A small network was shown many inputs. Here are its activations along a few directions, one row for each input.
In each table, some parts of the input vary, and every possible input appears once, in random order.
A made-up example of a description, with smaller parts first: values(2) and (point or line(9) or (line(4) and ring(5))).
Shared parts are said once, and a part with two or three values counts as separate values.

Other details of the inputs shift rows strongly along two fixed directions, in all tables alike. That doesn't count.

A family of inputs:
row 1: [ 12 -39   3  38  21  22  -6 -36 -17  16  10   2  26  19  -4]
row 2: [  6  33  17 -14  -6 -10 -15   8 -11  17  -9  11  -1  24   4]
row 3: [ -7 -22 -25  24  12 -15  13  -5  19 -40  -3 -36 -20 -24  18]
row 4: [ 15  28 -23   7  -5 -31   6 -11  26 -33 -19 -16 -24   7  14]
row 5: [  3 -66   1  24  25  49 -19  20 -26  23   6  23  63  10 -44]
row 6: [ 10 -15  13  19  -5  28  -1 -22 -21  27  15   0   3  -1  -7]
row 7: [-25 -45 -18  10   6  13  18  -7  12 -34  14 -17   9 -23   5]
row 8: [  4  43  21  -6 -33  14 -13   1   5  50   8  40 -28  23 -20]
row 9: [ -8  16   1 -16   4 -20   4  18   1 -13 -11 -14 -12   2  13]
row 10: [ 40  70  17 -15 -26  10 -29  42 -30  46 -10  35  17  10 -47]
row 11: [  0  22   1   3 -10 -11 -11 -10  15  12   1  24 -19  28 -11]
row 12: [ 17 -82  31  47  39  68 -12 -47 -44  85  31  13  87  33 -16]
row 13: [ -1  16  -6 -13  12 -36  -4   3   2 -19 -15  -6  -2  21  13]
row 14: [-21   8  -2 -32  -5 -19  10  20  16 -30 -11  -1 -30  -9   5]
row 15: [ 40  32  -4  14 -11   7 -22  21 -14  36  -1   5  28 -18 -36]
row 16: [ -5 -36 -41  32  11  -6  -4  26  22 -39   2 -19  12 -22 -22]
row 17: [ 13  74  33 -43 -30  -2  -4  15 -20  34  -5  21 -22   9 -10]
row 18: [-11  27  -4 -29  -4 -26  19  19  -2 -34 -12 -19 -14 -21  13]
row 19: [-21 -49 -19  27  18  -5   3  -8  26 -26   7 -16   2   5   8]
row 20: [ -3 -18 -21  15   6  -3  20  -3   1 -52   5 -27  -8 -48  19]
row 21: [ 10  23  -6 -10  -8 -11  14   7  -2 -13   2 -13  -3 -44  12]
row 22: [-23  14  -2 -31 -10 -15  13  20  10 -28 -13   7 -24 -12   4]
row 23: [-18 -35 -21  -6  24 -31   6   2  27 -52 -20 -10   1  21  17]
row 24: [ 19  71  35 -41 -33  11  -1  21 -34  28   0  37  -8  -6  -7]
row 25: [  3  22  25 -25 -12   6  -3   8 -25  29   0   7  -1  15  -2]
row 26: [  0 -62  -9  30  31  18   1 -19  -5  13  12 -28  39  -5  16]
row 27: [ 14  30   1   9 -16   5 -12  -9   2  14   0   6 -26   2   3]
row 28: [-17  -9  -7   0 -12  -4   5   0  17  -5   9  -4 -23   0  -2]
row 29: [ -7  20  10  -6 -25  13   6  -3   1  18  10  20 -15  -3 -15]
row 30: [  5  21 -11 -18   6 -43   3   5  13 -32 -24 -14  -2  22  19]
row 31: [  1  27 -13   1 -15 -14  16  -2   7 -30  -5 -17 -30 -34   8]
row 32: [ -5  18  -3 -14  13 -27  -4   7   6 -18 -13  -8  -6  16  14]
row 33: [ -9  30  -5 -35  -7 -19  15  18  -2 -41 -12 -19  -9 -26  16]
row 34: [ -6 -44 -16  14  20  -9  17  -9   3 -11   7 -45  17 -24  17]
row 35: [-24 -51 -21  22  16   3   2  -6  25 -23  10 -17  -2   2  12]
row 36: [  7  21 -15  13   1 -20  -2 -10  17 -22  -8 -10 -27  -1   9]
row 37: [-33 -43 -16  -5  22 -15   9  16  21 -41  -9 -15 -11  -2  15]
row 38: [ 16  25  12   1 -10   0  -5  -4  -5  42   2   3  -2  -2  -1]
row 39: [ 16  40   8 -13 -17   2   8   1 -11  20   2   3   1 -26   3]
row 40: [-25 -43 -17  -1  30 -25   0  -1  16 -41 -11  -4   2  18  12]
row 41: [ -7  -9 -25   0  11 -27  26   1  13 -38  -3 -45   0 -45  20]
row 42: [  2 -59  -6  35  31   9   1 -21  -5  12  10 -26  43  -1  13]
row 43: [-33 -63  -7  -6  21   2  11   6   4 -28   0 -15   5   0  10]
row 44: [ 33 -77  14  67  23  82 -26 -19 -53  57  30  12  82   1 -48]
row 45: [ -3 -20 -25  28  13 -21   5 -10  21 -43  -6 -33 -14 -14  20]
row 46: [ 27  70  26 -23 -34   2  -6  -2 -12  54   2  17 -17  -7 -12]
row 47: [  3 -12  27   9 -17  54  -1 -11 -28  45  29  40  21   1 -21]
row 48: [ -7 -15 -24  11   4  -3  19  -9   8 -52   2 -34  -8 -43  17]
row 49: [ -1  54  23 -36 -27   1 -24  16   4  31 -11  46 -35  30  -7]
row 50: [ 31  74  10 -14 -23 -23 -15  -9   0  47  -8  25 -14  19  -7]
row 51: [ -6  14  20 -29 -17  20   2  17 -16   7   1  36  -3  -7  -5]
row 52: [ -8  22 -10 -21   3 -27  -3  18  10 -25 -15 -17 -19   3  24]
row 53: [ -2   5  10   9  -3  13 -13 -14  10  28  10  27  -6  30 -15]
row 54: [ -2 -48  -1  25  15  17   0 -25   7  10   9   8  26  36  -7]
row 55: [ 14  33   9  -1 -21   6   2  -9  -5  10   3   1 -26 -15  -5]
row 56: [  4  51  32 -27 -25   1 -25  12  -1  39 -11  52 -24  38 -14]
row 57: [ -9  17  15 -19   0  -5 -15   6   8  10 -10  33 -16  32  -7]
row 58: [-12 -88  42   9  20  88  -3 -24 -53  52  29  36  75  18 -22]
row 59: [  6 -18 -33  11  21 -39  14 -11  28 -35 -15 -41  13  -2  26]
row 60: [-14  -2  -5  -2 -10  -3  11   1  18 -11   9  -6 -22 -10  -3]
Each input here is: ring(5) and (point or line(11)).
Changing only the ring(5) part turns row 56 into row 42. The same change can be made to row 40. Which row results?
Answer: row 50
Changing only the ring(5) part turns row 48 into row 58. The same change can be made to row 3. Which row results?
Answer: row 37
List by row number the other rows that have the ring(5) part in common with row 16.
Answer: row 7, row 8, row 11, row 19, row 28, row 29, row 35, row 47, row 53, row 54, row 60
Change only the line(11) part in row 25. List by row number the other rows that result.
Answer: row 2, row 9, row 13, row 17, row 18, row 24, row 30, row 32, row 33, row 52
Change only the ring(5) part in row 10. List by row number the other rows that result.
Answer: row 5, row 15, row 16, row 44

A family of inputs:
row 61: [ 12   6   1   1  -3  12  -6  10 -13  11   2   2  16 -13  -9]
row 62: [ 16  10   1  17  -7  12  -6  -5  -7  25  10  -6   5  -8 -12]
row 63: [  5 -17  10   5   0  24   9 -11 -20  14  13   1  23  -9 -10]
row 64: [  0  56  13 -26 -31  -5 -10  12   9  14  -6  30 -35  12  -9]
row 65: [ -8 -59  15  19  17  36  -6 -16 -15  28  13  14  29  25 -12]
row 66: [  0 -18  11   0  13   8  -3  -7 -12  12   0   3  21  23   2]
row 67: [ -2 -50  12  16  22  26  -8 -14 -17  16   6  10  34  31  -8]
row 68: [  3  -4 -15  12   5 -15   4 -16  20  -9  -3 -13  -3   0  17]
row 69: [-12 -26 -12   1  21 -17   6   0   6 -30  -7 -20  10   7  14]
row 70: [-10 -17  16  -5   0  20   2  -5  -8  17   8  11   6  11   1]
row 71: [  4 -17  -9   9  11   1   4   4  -6  -7   3 -23  15 -25   6]
row 72: [-11 -22 -13   5  20 -16   2   3   7 -28  -6 -13   9   8  10]
row 73: [-16 -43 -14  10  23  -6   2  -2  13 -23  -1 -12   7   5   3]
row 74: [ 17  20  13  -1 -17  17  -8   6 -15  38   6  14  11   2 -22]
row 75: [ 11  63  11 -24 -23 -16 -16  11   6  14 -15  30 -28  24 -11]
row 76: [-12 -24 -15   4  16 -14   1   1  12 -28  -7 -11   2   5   5]
row 77: [  6  56  15 -29 -25 -17 -10   8   7  21 -10  27 -32  17  -7]
row 78: [-10   3  13 -12  -8  12   1  -1  -6  11   7  12  -4   8   3]
row 79: [ -6 -67 -10  27  28  19  11  -4 -12  -3  16 -26  50 -17  -4]
row 80: [-13 -27 -10  -3  18 -16   8   0   9 -25  -6 -17   5   2  14]
row 81: [-9 -5 15 -9 -2 11 -1 -3 -1 16  4 12 -3 12  1]
row 82: [  7 -41  11  18  16  36  -3  -3 -30  28  16   2  51  -8 -11]
row 83: [-15 -75  -8  22  33  11   3 -12  -2 -18   4 -14  32  14   4]
row 84: [  0 -17  -9   1  11  -2   8   9  -5 -11  -2 -22  18 -24   8]
row 85: [ 14 -36  11  35   8  38  -5 -19 -23  40  20  -6  32   1 -14]
row 86: [ 10  51  -6 -17 -22 -14   2  14   3 -20 -11   6 -25 -22  -1]
row 87: [ 20  19  20   6 -14  31 -10  -8 -26  34   9  24   6  -3 -17]
row 88: [-26 -44 -10   2  19  -4  11  -2  12 -28   3 -17   3  -3  14]
row 89: [ -5 -12  12  -4   5   8  -1  -6  -4  21   2  10   3  15  -2]
row 90: [ -5  52  -9 -24 -22 -33  -5  17  28 -15 -16  12 -47   3   0]
row 91: [  4  55  14 -26 -26 -14  -9   8   7  23 -11  27 -34  16  -7]
row 92: [-19  -9  -5  -5   2  -5   6   5   9 -20   3  -3  -8  -3  11]
row 93: [  0  58  16 -32 -33  -8  -6  11   6  16  -6  27 -36  10  -2]
row 94: [ 20  70   2  -8 -30 -20 -13  -3  19  22  -8  26 -32  12  -3]
row 95: [  8 -35  19  11  11  41   5 -15 -35  25  14   6  40  -7  -6]
row 96: [ -9 -54 -26  19  32  -7  15   3   3 -38   1 -49  22 -36  21]
row 97: [ 11  46   1 -14 -18 -12   4   5  -1  -7  -8  -1 -25 -22   7]
row 98: [-10   3   8  -9 -11  10  -2   2   1   3   4  13 -12  11   0]
row 99: [  3 -47  12  22  13  41   8 -17 -28  21  21   4  45  -4 -15]
row 100: [ 22  15  12  17 -14  17 -17 -23   0  44   5  27   2  28 -12]
row 101: [  5 -47  10  23  11  44   5 -18 -28  21  21   4  44  -3 -18]
row 102: [-18 -23 -12  -4  11 -15   8   2  15 -24  -3 -13  -8  -2  11]
row 103: [  3 -11 -11  22   2   5   7 -13   0 -14   9 -19  -3 -20   1]
row 104: [  9   8   3  -1  -9  11   2   1 -12  -4  -1   7   1 -12  -4]
row 105: [  3  -1  -9  16   0  -3   8  -9   1 -13   7 -16  -6 -21   4]
row 106: [ 12 -39  15  35   6  45  -1 -29 -28  32  22   1  28   1 -13]
row 107: [ 14  53  -4 -11 -25 -15  -1  10   4 -14 -11   4 -36 -19   1]
row 108: [-6 -1  8 -3 -1  4 -5  0  1 15  3 17 -3 13 -6]
row 109: [ -9   2   6  -8 -10   5  -3   4   6  -1  -1  13 -14  11  -1]
row 110: [  8  43  -8 -19 -19 -23   5  19   9  -4  -8  -9 -15 -20  -3]
row 111: [ 11  -3  12  14  -3  21   4 -20 -18  24  13  -3   7  -9  -2]
row 112: [-7 -6  9 -8  0  4  0 -2  0 15  1  9 -3 11  1]
row 113: [-24 -27 -36   1  24 -44  14  12  32 -69 -13 -35 -11 -14  23]
row 114: [ -9 -11 -42  12  13 -44  13  -7  43 -56 -11 -37 -19 -17  30]
row 115: [  7 -10  11   1   1  22   6  -7 -23   9   7   5  20 -14  -3]
row 116: [  6  18  24 -14 -10   9 -10  -4  -9  40   1  27  -2  24 -10]
row 117: [  6  36  14 -16 -20  -4 -14   5   5  23  -7  30 -23  26 -13]
row 118: [ -3  45  -4 -22 -14 -32  -4  15  21 -10 -13  12 -35   6   1]
row 119: [ 3  2  5 -4  8 -5 -6 -2 -6  4 -5  2  9 21  4]
row 120: [ 13  18  19  -3  -4  12 -20  -4 -13  33  -3  27  11  35 -13]
row 121: [ 23  18  16   6 -13  24 -13   3 -22  40   6  14   8  -1 -15]
row 122: [ 13  35  -3   1 -15 -11   0   2   4  11   1 -13 -15 -16  -1]
row 123: [ 13   0   5   3  -3  15  -5   8 -15  15   2   3  17  -8  -9]
row 124: [  1  42  -6 -17 -12 -32  -7  14  17 -21 -21   4 -29  18   5]
row 125: [  4 -13 -10  12  10   0   2   8  -4  -8   4 -18  14 -23   3]
row 126: [ -5 -43 -11  16  12  12  15  -7  -5 -23   8 -19  19 -16  -1]
row 127: [-28   2 -33 -13   2 -38  14  18  37 -70 -11 -28 -35 -20  24]
row 128: [ -1  48  -4 -28 -17 -36  -2  13  17 -15 -18   7 -33   6   6]
row 129: [-11 -24 -16   7  21 -15   0   2  10 -32  -8 -16   8  10   8]
row 130: [ 14  10   8  10  -6  10  -1  -8 -11  30   8  -9   7  -9  -4]
row 131: [ 12  12  19  -1  -2  12 -17  -4 -15  29  -4  23   9  38 -11]
row 132: [-28 -54 -32  11  28 -25  13   4  29 -57  -9 -33  -8  -7  19]
row 133: [-31 -11 -36  -9   8 -45  15  17  46 -76 -17 -33 -38 -16  25]
row 134: [ -8 -15 -27  15  10 -21  20  -8  15 -47   1 -43 -13 -35  20]
row 135: [ -5  47  -8 -20 -17 -32  -6  15  26 -12 -18  11 -44   6  -1]
row 136: [  7  44  -7 -20 -18 -24   6  19  10  -3 -10 -11 -16 -20   0]
row 137: [  9  12   8  -3  -7  13   2   2 -16   5   3  12   8 -13  -6]
row 138: [ 3 -4  9 -3 11  1 -5 -4 -9 10 -4  2 14 23  4]
row 139: [ -4  -4 -32  15   9 -30  12   8  22 -40  -2 -44 -11 -35  15]
row 140: [  9  54  16 -28 -19 -14  -9   7   1  19 -13  23 -21  22  -3]
row 141: [ 16  14   1   6  -5  10  -8   8 -10  15   3   0   6 -14  -9]
row 142: [ 14 -39   7  37  13  35 -12 -34  -7  39  16  14  36  24 -11]
row 143: [  1  -9  -8  10   7   2   7  -1  -5 -19   3 -11   3 -25   6]
row 144: [ 12  10  10   1  -7  15   1  -7 -18  12   5   6   3 -15  -2]
row 145: [-8  4 12 -7 -7  9 -3  3 -1 11  5 19 -6 10 -3]
row 146: [ 14  19  22  -8 -17  23   4  -8 -22  33   8  17  10  -2 -14]
row 147: [ 2  2  5  0  8 -3 -9  0 -6  7 -3  8 10 22  0]
row 148: [-10  32   6 -25 -18  -9   3   8   8  -4  -3   7 -27   2  11]
row 149: [-14 -59  12  18  19  36  -4 -15 -11  18  15  10  30  16  -9]
row 150: [  0 -10  11  -4   8   5  -5  -5  -9  11  -1  10  13  21  -3]
row 151: [-27 -10 -36  -5  15 -49  14  17  40 -66 -16 -31 -30 -17  23]
row 152: [  9  13  23  -5  -3  14 -14  -3 -16  36   2  32  10  30 -15]
row 153: [-13 -36 -42  13  21 -25  19  16  23 -59  -3 -51   9 -37  11]
row 154: [  0 -14 -11   0   9  -3   7  10  -4 -14  -1 -20  17 -25   6]
row 155: [  0  59  14 -26 -29 -11 -10  12  10  17  -7  32 -36  13  -7]
Changing only one part turns row 122 into row 130. The same change can be made to row 119. Which row results?
Answer: row 138
Changing only one part turns row 97 into row 107. The same change can be made to row 140. Which row results?
Answer: row 67
Changing only one part turns row 151 into row 135. The same change can be made to row 139. Which row results?
Answer: row 62
What is each input in this table made of?
Answer: line(5) and (point or (values(2) and line(4)) or line(10))
Change only the line(5) part in row 80. List by row number the other rows that result.
Answer: row 76, row 83, row 113, row 128
A walk changes only the line(4) part. It starts at row 111 and steps to row 97. List the rest of the walk in order.
Answer: row 95, row 146
Change only the line(4) part in row 144. List by row number the other rows that result.
Answer: row 63, row 115, row 134
Change only the values(2) part in row 63. List by row number the other rows that result.
Answer: row 110
Change only the line(5) part in row 110. List by row number the other rows that result.
Answer: row 74, row 79, row 136, row 153
